Look-ups in named tables: a row name and a column name give one cell, copied from the table.

Zegedo.csv
,Moza,Banuz,Puzin,Kasi,Bib,Sakivo,Romumu,Vitufud,Gom,Puf
Gib,68.4,42.6,51.5,45.9,44.1,46.0,46.9,25.5,67.6,87.1
Zagubur,55.7,26.2,43.0,48.9,47.0,46.6,50.9,74.4,44.2,14.3
Benoki,69.0,15.1,47.6,47.1,44.6,47.8,48.6,53.9,60.3,63.6
Ziv,63.7,14.6,44.3,48.1,45.7,47.3,50.6,69.8,51.5,33.5
Netek,43.4,58.7,43.9,49.4,48.6,45.0,49.5,63.2,38.2,4.7
Zerutir,71.0,14.4,47.0,46.8,44.3,47.2,49.7,54.6,61.1,60.3
Biraro,51.0,35.7,42.8,49.2,47.7,46.1,50.6,73.3,41.0,7.7
Tulaveg,38.7,87.9,50.3,48.8,48.6,45.2,43.9,28.5,45.7,46.2
Delofi,71.8,14.1,46.8,46.7,44.2,46.9,50.3,55.0,61.4,58.5
Nabi,40.7,87.4,51.1,48.4,48.2,45.2,43.6,24.3,48.4,54.3
Vitif,49.8,79.5,52.5,47.3,46.7,45.2,44.0,16.6,56.9,73.2
Mak,70.0,16.3,47.9,46.9,44.4,47.6,48.7,51.4,61.7,66.3

Banuz of Tulaveg = 87.9
Banuz of Nabi = 87.4
Kasi of Ziv = 48.1
Moza of Biraro = 51.0
Sakivo of Zerutir = 47.2
Gom of Ziv = 51.5
Puf of Vitif = 73.2
Puf of Zerutir = 60.3
Romumu of Ziv = 50.6
Bib of Mak = 44.4
Romumu of Tulaveg = 43.9

Table Relera
columns: Dab, Rof, Bativa, Kip, Zesor, Gekin
Giperi: [62, 63, 63, 64, 62, 64]
Ner: [49, 85, 43, 74, 48, 40]
Kad: [65, 67, 71, 80, 65, 75]
Zif: [61, 63, 60, 61, 61, 59]
Fuga: [60, 65, 61, 65, 60, 61]
Tur: [62, 63, 58, 56, 62, 56]
Dobalor: [64, 53, 69, 62, 65, 72]
Pasef: [69, 47, 77, 63, 70, 82]
Vororuk: [55, 69, 52, 63, 55, 50]
Rafi: [70, 45, 69, 43, 70, 67]
Ven: [75, 40, 64, 21, 73, 56]

Giperi, Dab => 62
Vororuk, Bativa => 52
Kad, Zesor => 65
Tur, Bativa => 58
Vororuk, Gekin => 50
Ven, Rof => 40
Giperi, Zesor => 62
Fuga, Gekin => 61
Kad, Gekin => 75
Dobalor, Kip => 62
Kad, Rof => 67
Tur, Kip => 56
Vororuk, Zesor => 55
Rafi, Dab => 70
Tur, Gekin => 56
Rafi, Rof => 45
Rafi, Kip => 43

Giromu.tsv
	Namef	Fatalo	Lilat
Vogu	78.5	82.3	99.2
Soseda	59.4	53.2	8.7
Ziruku	70.7	70.4	72.7
Suz	54.9	46.2	0.9

Suz, Fatalo: 46.2
Vogu, Fatalo: 82.3
Suz, Namef: 54.9
Soseda, Fatalo: 53.2
Ziruku, Namef: 70.7
Vogu, Lilat: 99.2
Ziruku, Lilat: 72.7
Ziruku, Fatalo: 70.4
Soseda, Namef: 59.4
Suz, Lilat: 0.9
Vogu, Namef: 78.5

Mar:
	Robun	Zuf
Vurevet	96	126
Futut	135	147
Nepeso	100	104
Sufab	170	131
Beda	176	38
Lat	119	74
Fari	121	38
Neso	44	156
Fiz	63	114
Zibe	40	181
Lutul	61	187
Ret	90	79
Mimul	194	156

What is the Robun of Nepeso in Mar? 100
What is the Zuf of Beda in Mar? 38
What is the Zuf of Fiz in Mar? 114
What is the Robun of Lutul in Mar? 61
What is the Robun of Fiz in Mar? 63
What is the Robun of Mimul in Mar? 194
What is the Zuf of Nepeso in Mar? 104
What is the Robun of Lat in Mar? 119
What is the Robun of Sufab in Mar? 170
What is the Zuf of Zibe in Mar? 181
What is the Zuf of Sufab in Mar? 131
What is the Zuf of Vurevet in Mar? 126

Roku =
	Nom	Mes	Basadu	Malaz	Debu	Zam	Zubod	Nedozu	Dod	Par
Dazim	-467	-662	113	-63	-156	-501	495	-36	-40	164
Kige	-441	-725	243	29	-192	-482	674	30	-53	142
Riv	151	102	-284	225	225	-59	-582	161	-102	662
Kalenam	-389	-369	437	-457	-565	-527	563	-16	320	177
Takig	-397	-408	453	-361	-477	-651	360	-33	169	487
Lorop	20	116	-495	116	18	83	381	311	88	-125
Zofimaf	-144	-61	281	-225	196	-35	-237	-320	-113	300

Basadu of Dazim = 113
Debu of Lorop = 18
Basadu of Riv = -284
Zubod of Lorop = 381
Zubod of Takig = 360
Dod of Takig = 169

Fuv
           Vug    Moko  Napela     Dig    Depi  Pafavi    Kezu     Zer   Lirul  Kodizad
Buvu     0.130  -0.045  -0.203  -0.096  -0.160   0.039  -0.113  -0.041  -0.772   -0.133
Bez      0.008  -0.155  -0.131  -0.062  -0.178  -0.006  -0.076  -0.113  -0.305   -0.085
Mik     -0.096  -0.128  -0.139   0.061   0.034  -0.223  -0.083  -0.083   0.214   -0.051
Resuma  -0.139  -0.092  -0.126  -0.064  -0.127  -0.132  -0.030  -0.053  -0.022   -0.167
Nek     -0.029  -0.147  -0.177  -0.205   0.079   0.067  -0.227   0.039   0.521   -0.168
Tineto  -0.014  -0.111  -0.094  -0.028  -0.269   0.054  -0.157  -0.082  -0.783   -0.020
Redi    -0.003  -0.078  -0.043  -0.103  -0.281   0.018  -0.024  -0.138  -0.481   -0.110
Sare     0.061  -0.049  -0.143  -0.088  -0.198   0.008  -0.023  -0.122  -0.810   -0.034
Lilot   -0.116  -0.034  -0.091  -0.077   0.029  -0.021  -0.140  -0.017   0.544   -0.080
Zomo     0.050  -0.058  -0.086  -0.142   0.017  -0.116  -0.075   0.057  -0.068   -0.175
Zok      0.095   0.002  -0.192  -0.121   0.115  -0.081  -0.130  -0.019   0.258   -0.149
Ziv      0.082  -0.127  -0.201  -0.131  -0.067   0.062  -0.163  -0.027  -0.593   -0.069
Viv     -0.080  -0.020  -0.158  -0.063  -0.027  -0.206  -0.012  -0.017   0.064   -0.084
Kofo     0.077  -0.099  -0.286  -0.171  -0.081   0.042  -0.101   0.048  -0.348   -0.152

Ziv, Kodizad -> -0.069
Zomo, Napela -> -0.086
Viv, Napela -> -0.158
Kofo, Lirul -> -0.348
Zomo, Depi -> 0.017
Zomo, Lirul -> -0.068
Resuma, Depi -> -0.127
Kofo, Moko -> -0.099
Buvu, Kodizad -> -0.133
Zok, Napela -> -0.192
Ziv, Vug -> 0.082
Tineto, Depi -> -0.269
Zomo, Pafavi -> -0.116
Row with the largest Kezu: Viv

Sudemar.csv
,Davuf,Pur,Domef,Faled,Gode
Dip,0.58,0.51,0.63,0.54,0.42
Vam,0.44,0.48,0.64,0.61,0.56
Luvadin,0.58,0.56,0.71,0.77,0.62
Supibu,0.51,0.64,0.55,0.77,0.40
Kenit,0.45,0.57,0.58,0.80,0.40
Gabibus,0.30,0.66,0.60,0.85,0.55
Gol,0.18,0.54,0.65,0.93,0.56
Pilorif,0.22,0.50,0.65,0.99,0.50
Losos,0.52,0.62,0.70,0.90,0.52

Davuf of Luvadin is 0.58
Domef of Losos is 0.70
Pur of Pilorif is 0.50
Pur of Gol is 0.54
Domef of Gol is 0.65
Davuf of Gol is 0.18
Faled of Pilorif is 0.99
Faled of Kenit is 0.80
Gode of Gol is 0.56
Faled of Supibu is 0.77
Gode of Supibu is 0.40

Lesusim =
,Vosa,Fas,Vepulo,Feg,Rinoka,Bil,Vulebup,Bem,Mev,Kur
Mipama,107,105,87,127,110,140,87,126,82,80
Kamabar,113,150,99,110,62,134,46,96,142,120
Mif,126,88,118,112,156,137,187,85,130,118
Fezemug,115,143,102,94,134,88,241,110,114,94
Pudavu,138,110,111,114,136,124,55,115,141,80
Deluse,69,73,162,129,123,111,156,113,89,143
Sak,115,94,89,135,108,67,187,120,114,148
Rubu,77,84,135,120,92,112,110,101,107,103
Fil,145,150,185,112,115,129,57,91,152,130
Kozaneb,86,101,35,117,72,104,133,107,100,68
Nok,91,143,104,116,144,122,107,111,107,200
Volum,148,98,68,120,139,97,189,128,96,112
Diguko,104,138,163,93,89,112,92,102,120,112

What is the Rinoka of Mif in Lesusim?
156
What is the Vosa of Nok in Lesusim?
91
What is the Rinoka of Fil in Lesusim?
115
What is the Feg of Deluse in Lesusim?
129
What is the Feg of Rubu in Lesusim?
120
What is the Mev of Kozaneb in Lesusim?
100
What is the Rinoka of Volum in Lesusim?
139
What is the Kur of Fil in Lesusim?
130
Row with the largest Vepulo: Fil

